Each row below holds a small network's activations on one input, seen along a few directions.
Each table varies a few parts of the input and shows all the possible inputs, shuffled.
A made-up example of a description, with smaller parts first: ring(8) and (point or line(9) or (values(3) and line(6))).
Shared parts are said once, and a part with two or three values counts as separate values.
In the rows, zero is written as 128.

Other details of the inputs vary at random and push rows far along three fixed directions, the same in every table; ignore that.

A family of inputs:
row 1: 144,97,125,107,128,134,127,132,125,110,120,115,120,103
row 2: 168,127,117,124,153,143,64,85,136,198,135,161,51,183
row 3: 110,124,121,119,122,125,145,149,128,127,139,122,137,121
row 4: 122,119,122,121,123,131,139,146,126,116,138,118,141,117
row 5: 109,138,128,135,126,126,141,139,124,130,137,128,137,135
row 6: 134,99,88,75,150,129,107,127,149,247,160,156,12,162
row 7: 122,155,137,157,128,127,107,108,128,122,125,140,142,146
row 8: 112,130,138,120,125,118,162,146,123,127,124,108,138,109
row 9: 105,153,135,133,122,109,145,130,134,152,124,138,124,134
row 10: 60,130,125,97,125,87,168,157,149,198,133,122,94,125
row 11: 164,109,125,118,134,141,112,118,121,121,124,121,114,125
row 12: 145,84,104,97,120,141,137,151,124,102,146,113,124,98
row 13: 129,107,122,122,126,130,130,138,125,101,132,119,142,112
row 14: 109,140,133,137,128,126,139,139,125,128,135,126,142,134
row 15: 133,125,127,136,125,133,124,130,122,111,132,125,144,124
row 16: 128,121,130,139,128,132,124,130,125,104,126,128,148,121
row 17: 141,175,150,167,130,130,103,95,127,130,112,139,134,157
row 18: 142,115,114,121,127,137,118,133,130,122,139,141,122,131
row 19: 70,186,131,154,138,104,103,110,152,230,140,168,87,199
row 20: 133,132,121,131,128,134,120,131,128,126,136,136,132,136
row 21: 145,114,126,135,130,137,112,123,123,101,130,128,141,125
row 22: 121,119,115,118,124,129,134,143,129,137,140,135,124,128
row 23: 124,131,125,134,119,129,129,134,128,116,132,136,139,126
row 24: 154,99,118,125,135,146,96,118,125,109,132,135,122,124
row 25: 36,141,121,114,131,83,166,160,152,209,142,141,108,142
row 26: 134,118,132,117,123,126,141,134,124,116,123,111,133,105
row 27: 133,126,125,134,132,135,122,127,121,116,132,127,138,129
row 28: 137,118,126,132,136,137,120,126,120,115,134,128,135,132
row 29: 120,115,136,119,121,120,153,143,125,107,116,107,144,99
row 30: 153,99,122,107,136,141,127,129,122,125,128,118,109,116
row 31: 131,177,157,170,129,122,112,100,125,128,107,134,145,153
row 32: 129,123,128,135,130,130,124,131,124,108,129,126,146,127
row 33: 144,129,137,131,124,130,125,119,123,108,117,118,135,116
row 34: 120,132,128,136,128,128,134,136,123,121,132,124,143,128
row 35: 124,138,134,130,121,121,149,135,126,124,121,122,136,116
row 36: 139,106,120,124,137,140,112,126,122,120,134,132,126,125
row 37: 148,161,160,172,130,132,96,91,120,94,98,135,156,142
row 38: 127,129,125,134,121,131,128,134,127,118,133,136,138,128
row 39: 115,118,120,118,115,123,144,149,130,109,136,130,142,112
row 40: 126,123,129,139,127,132,121,128,127,103,125,129,145,122
row 41: 107,121,126,116,129,123,149,122,140,121,115,117,150,122
row 42: 164,110,127,122,131,137,108,114,125,116,121,122,115,124
row 43: 137,126,135,123,132,131,135,127,120,123,124,117,127,121
row 44: 146,112,117,125,128,140,112,127,124,117,137,128,125,125
row 45: 100,135,136,119,121,113,170,151,126,133,127,110,135,110
row 46: 110,104,113,108,140,124,125,142,136,159,143,137,106,129
row 47: 109,122,127,122,130,125,149,146,121,123,137,119,141,119
row 48: 144,123,131,122,130,132,130,125,121,120,122,117,127,119
row 49: 53,120,116,106,133,96,172,165,139,191,147,130,107,130
row 50: 90,138,139,138,121,116,166,153,118,110,129,113,166,114
row 51: 133,135,134,128,120,126,132,127,128,119,121,119,130,118
row 52: 141,168,141,175,131,137,95,97,125,114,123,158,143,169
row 53: 117,117,135,117,124,118,156,146,125,111,117,107,143,102
row 54: 133,140,134,128,125,125,135,129,129,126,123,124,131,122
row 55: 182,77,81,90,148,162,85,125,130,169,163,149,52,149
row 56: 124,184,158,174,127,116,104,93,130,142,108,141,138,160
row 57: 114,98,114,98,135,130,154,130,138,133,126,115,127,120
row 58: 145,116,114,122,128,141,113,130,127,124,141,135,120,131
row 59: 111,191,153,170,123,110,114,99,135,148,111,145,133,159
row 60: 146,163,145,162,138,131,86,85,129,149,111,150,114,170
row 61: 116,126,132,117,116,116,160,147,129,122,125,117,137,101
row 62: 139,168,150,160,128,129,100,97,132,133,115,136,130,153
row 63: 124,118,132,136,129,131,122,130,123,103,126,128,150,118
row 64: 173,91,89,105,145,157,84,118,131,173,156,158,58,158
row 65: 123,137,136,129,117,120,145,133,129,117,119,123,137,111
row 66: 156,119,122,117,128,136,120,124,130,122,127,133,114,121
row 67: 144,113,132,120,132,135,124,124,120,116,118,120,127,116
row 68: 119,139,141,129,121,119,149,137,128,118,121,111,145,114
row 69: 120,136,124,133,122,127,127,134,129,121,134,133,138,130
row 70: 123,101,115,104,132,133,147,124,137,120,121,114,136,118
row 71: 126,129,141,128,125,119,144,134,124,108,114,111,147,114
row 72: 110,103,118,102,125,126,155,130,141,114,118,111,145,107
row 73: 117,123,126,110,117,115,151,141,134,129,127,125,122,107
row 74: 129,122,125,133,132,131,125,129,122,114,132,126,140,128
row 75: 146,167,146,177,126,138,89,94,123,103,120,144,154,158
row 76: 149,86,114,108,141,147,118,135,119,115,141,126,120,115
row 77: 146,112,117,125,132,141,115,130,123,121,138,128,126,128
row 78: 77,124,108,101,125,103,146,154,149,197,153,152,91,143
row 79: 137,111,130,118,124,128,135,132,126,108,117,114,130,106
row 80: 141,102,116,120,134,140,125,135,122,113,135,124,130,118
row 81: 112,146,145,134,124,119,152,136,126,126,122,114,143,120
row 82: 110,144,141,130,121,116,153,138,128,130,121,113,141,119
row 83: 162,109,109,124,131,150,110,126,123,119,139,138,116,134
row 84: 36,188,147,139,123,75,165,139,152,217,127,140,112,156
row 85: 129,128,127,119,127,125,143,134,128,134,129,131,117,123
row 86: 139,131,137,130,127,128,131,124,123,114,118,117,137,119
row 87: 124,175,142,176,124,125,107,104,128,117,120,155,151,165
row 88: 108,132,133,120,122,116,166,148,127,134,127,119,132,110
row 89: 119,183,157,169,122,117,117,102,130,130,109,136,146,150
row 90: 115,135,124,134,124,127,136,138,125,126,135,127,137,133
row 91: 120,142,134,128,123,119,150,136,126,126,123,118,136,118
row 92: 115,165,148,164,131,124,112,81,141,123,101,141,157,159
row 93: 120,135,122,133,126,128,133,137,126,127,136,132,135,135
row 94: 167,112,125,121,128,143,109,116,123,115,124,120,113,119
row 95: 116,113,137,114,125,119,154,147,123,106,115,107,147,97
row 96: 130,125,128,135,126,132,125,128,122,109,131,126,145,122
row 97: 152,106,118,106,124,133,131,134,130,120,131,126,113,108
row 98: 159,109,114,122,128,149,102,123,126,113,141,130,119,128
row 99: 133,106,112,110,124,136,129,143,127,124,144,124,121,119
row 100: 123,135,140,130,122,120,147,136,124,117,118,112,145,113
row 101: 177,154,141,160,132,147,74,82,128,118,115,141,118,154
row 102: 124,140,137,129,120,120,144,133,128,120,121,119,140,114
row 103: 187,78,106,96,147,159,88,113,121,142,134,134,74,128
row 104: 144,122,124,133,132,139,115,124,122,109,132,128,139,128
row 105: 160,118,122,119,129,139,118,123,128,125,127,130,113,122
Each input here is: line(5) and (point or (values(2) and line(10))).
Question: Changing only the line(5) part turns row 59 into row 91. The same change can be made to row 23. Which row results?
Answer: row 83
Question: Changing only the line(5) part turns row 14 into row 75. The same change can be made to row 28. Which row results?
Answer: row 21
Question: Change only the values(2) part in row 60. List by row number the other rows that result.
Answer: row 80
Question: Change only the line(10) part in row 103. List by row number the other rows that result.
Answer: row 2, row 6, row 8, row 30, row 43, row 45, row 81, row 85, row 88
Question: Change only the line(5) part in row 11. List by row number the other rows that result.
Answer: row 2, row 10, row 42, row 71
Question: Change only the line(5) part in row 35. List by row number the other rows that result.
Answer: row 61, row 65, row 88, row 105
Question: Change only the line(10) part in row 7. List by row number the other rows that result.
Answer: row 12, row 13, row 23, row 24, row 39, row 40, row 44, row 69, row 98

A family of inputs:
row 106: 134,103,128,111,118,127,147,139,128,90,117,112,146,90
row 107: 136,123,124,115,132,129,130,129,128,150,132,124,104,128
row 108: 134,109,122,110,120,126,136,133,134,114,123,118,129,107
row 109: 119,112,115,120,123,129,134,149,128,119,145,131,135,116
row 110: 120,126,113,115,128,125,124,127,141,165,139,143,97,143
row 111: 111,109,119,116,152,129,115,119,134,168,131,131,105,150
row 112: 139,166,149,173,131,133,96,107,116,115,122,142,144,155
row 113: 113,88,121,112,131,135,151,140,126,84,124,106,168,101
row 114: 122,126,114,113,128,124,126,126,141,164,136,139,99,138
row 115: 137,156,142,169,122,135,106,113,120,85,123,140,166,140
row 116: 159,146,141,164,119,146,116,114,113,56,118,129,179,125
row 117: 19,212,169,171,115,71,189,152,132,164,119,130,173,146
row 118: 135,113,116,115,123,134,139,140,128,117,135,127,130,117
row 119: 130,125,125,113,134,120,116,120,138,173,127,132,86,138
row 120: 141,104,121,106,118,134,149,140,127,94,124,108,143,95
row 121: 135,120,130,114,135,124,122,121,132,152,122,128,100,125
row 122: 131,111,122,122,128,133,132,150,117,120,143,121,129,115
row 123: 185,162,144,165,142,150,63,69,125,135,111,149,108,172
row 124: 128,122,124,115,129,127,140,138,126,144,134,122,110,124
row 125: 132,126,123,120,133,130,130,134,126,151,135,131,107,135
Question: What is each input in this table made of?
Answer: values(2) and (point or line(9))
Question: Changing only the values(2) part turns row 119 into row 108. The same change can be made to row 111. Which row results?
Answer: row 113
